Each row below is a small network's average activation on inputs in which a field has the value named, seen along a few directions.
Values that are neighbours, or in one group, have similar rows; names and order tell nothing.
(in the rows, 500 means zero)
Random noise pushes rows far along 2 fixed directions. That doesn't count. These rows show it; they differ only by the noise:
[491 270 168 508 645 723 493 370 490 494 534 623]
[382 637 390 581 622 422 529 595 301 553 497 631]
[479 648 646 375 308 335 419 656 417 338 214 415]
[403 528 297 582 663 520 530 523 344 559 538 652]


Values of U:
u3: [378 459 643 508 497 262 333 480 578 515 483 425]
u1: [559 502 440 510 499 437 392 370 481 377 461 446]
u6: [607 490 551 451 425 637 637 496 603 457 500 576]
u9: [491 455 339 503 611 585 474 428 434 474 480 572]
u4: [572 374 490 463 448 719 549 413 636 656 609 401]
u8: [596 562 594 296 359 476 454 527 610 298 235 376]
u12: [637 547 701 388 143 541 556 562 646 389 384 394]
u11: [407 475 666 503 557 349 401 508 584 482 554 400]
u7: [556 498 536 534 415 662 576 478 585 623 628 516]
u13: [591 370 380 568 479 466 379 255 469 410 545 469]
u5: [597 643 785 295 316 453 523 627 515 341 283 481]
u2: [456 473 490 604 603 537 579 581 505 680 672 462]
u10: [426 547 672 572 532 300 539 684 459 590 542 399]
U is arranged as a line.
Going along U from u13 by way of its neighbour u1, in what order are u3, u12, u7, u10 met?
> u12, u7, u10, u3
List every value one step from u8, in the order listed.
> u9, u5

Values of T:
t9: [387 295 331 563 855 424 429 416 414 536 570 568]
t15: [492 681 610 426 238 204 308 472 516 250 357 389]
t7: [402 617 579 566 703 224 394 500 436 386 532 621]
t11: [515 443 305 733 564 466 384 393 430 562 538 432]
t12: [351 416 350 637 827 718 614 567 626 762 715 724]
t4: [435 808 661 441 531 319 646 742 287 406 322 487]
t2: [536 596 202 701 600 684 639 384 242 716 768 679]
t14: [421 524 533 570 601 658 579 618 556 811 650 406]
t8: [605 505 913 448 160 305 603 536 543 377 522 359]
t10: [443 607 275 595 663 660 575 590 280 586 556 629]
t3: [458 456 668 488 420 471 582 601 682 559 553 611]
t6: [538 665 762 510 321 396 546 654 517 660 611 300]
t1: [472 172 327 388 487 549 258 457 532 452 353 359]
t13: [676 431 380 403 614 762 636 300 646 375 408 655]
t5: [461 850 596 431 316 306 517 540 335 454 381 597]
Each value of T is a pair of two hidden parts, and every pair occurs once (5 first parts, 3 second parts).
Changing only the second part turns t7 into t13. t9 has the same second part as t7; what does that change turn t9 into?
> t4
Changing only the second part turns t1 into t14. t11 has the same second part as t1; what does that change turn t11 into?
> t6

Values of C:
c11: [501 314 601 281 588 401 311 552 590 361 288 409]
c13: [688 609 511 371 188 668 399 468 487 322 283 312]
c7: [380 553 544 582 551 481 613 470 601 697 737 771]
c1: [464 212 207 532 634 625 249 388 611 511 419 339]
c5: [457 624 502 802 575 341 691 503 385 808 836 731]
c2: [443 206 225 590 404 625 305 280 559 504 524 357]
c8: [314 802 588 831 628 343 719 636 205 974 913 580]
c12: [630 529 634 404 423 578 604 423 590 199 303 593]
c15: [290 811 725 693 723 335 636 838 466 759 722 605]
c9: [491 419 645 375 424 187 365 481 566 152 308 418]
c3: [616 618 654 247 490 592 546 583 577 309 147 413]
c14: [476 683 342 607 551 554 654 391 268 558 716 830]
c10: [526 489 296 424 505 725 621 563 419 570 351 530]
c4: [474 291 306 606 758 704 717 640 438 791 831 542]
c6: [405 824 508 670 662 103 341 472 247 499 639 517]
Each value of C is a pair of two hidden parts, and every pair occurs once (5 first parts, 3 second parts).
Changing only the second part turns c1 into c10. c2 has the same second part as c1; what does that change turn c2 into?
> c13
Changing only the second part turns c12 into c9. c3 has the same second part as c12; what does that change turn c3 into?
> c11

Values of E:
e2: [559 640 562 369 323 454 498 468 446 149 205 315]
e6: [515 771 678 517 218 466 550 739 438 585 443 378]
e3: [585 583 916 264 442 493 510 719 543 561 368 483]
e9: [617 431 525 422 402 619 392 250 690 365 410 702]
e12: [429 653 729 527 618 219 757 783 603 441 458 457]
e7: [368 342 503 583 454 315 395 487 534 476 649 484]
e8: [745 513 655 415 147 522 413 464 562 455 474 264]
e4: [427 772 763 392 333 500 594 751 526 587 366 387]
e11: [437 420 647 380 381 404 270 624 454 344 116 318]
e10: [579 422 491 565 407 393 449 431 512 474 732 442]
e5: [507 556 375 483 720 577 395 464 311 469 456 442]
e13: [509 575 279 525 497 432 682 349 356 501 483 766]
e1: [282 725 735 558 482 110 323 700 456 533 333 380]
E is arranged as a line.
Going along E from e12 by way of its neighbour e3, in what order are e6, e9, e7, e5 met?
> e6, e7, e5, e9
How many steps from neighbour to neighbour lead from e13 to e10, at the fewest?
> 6
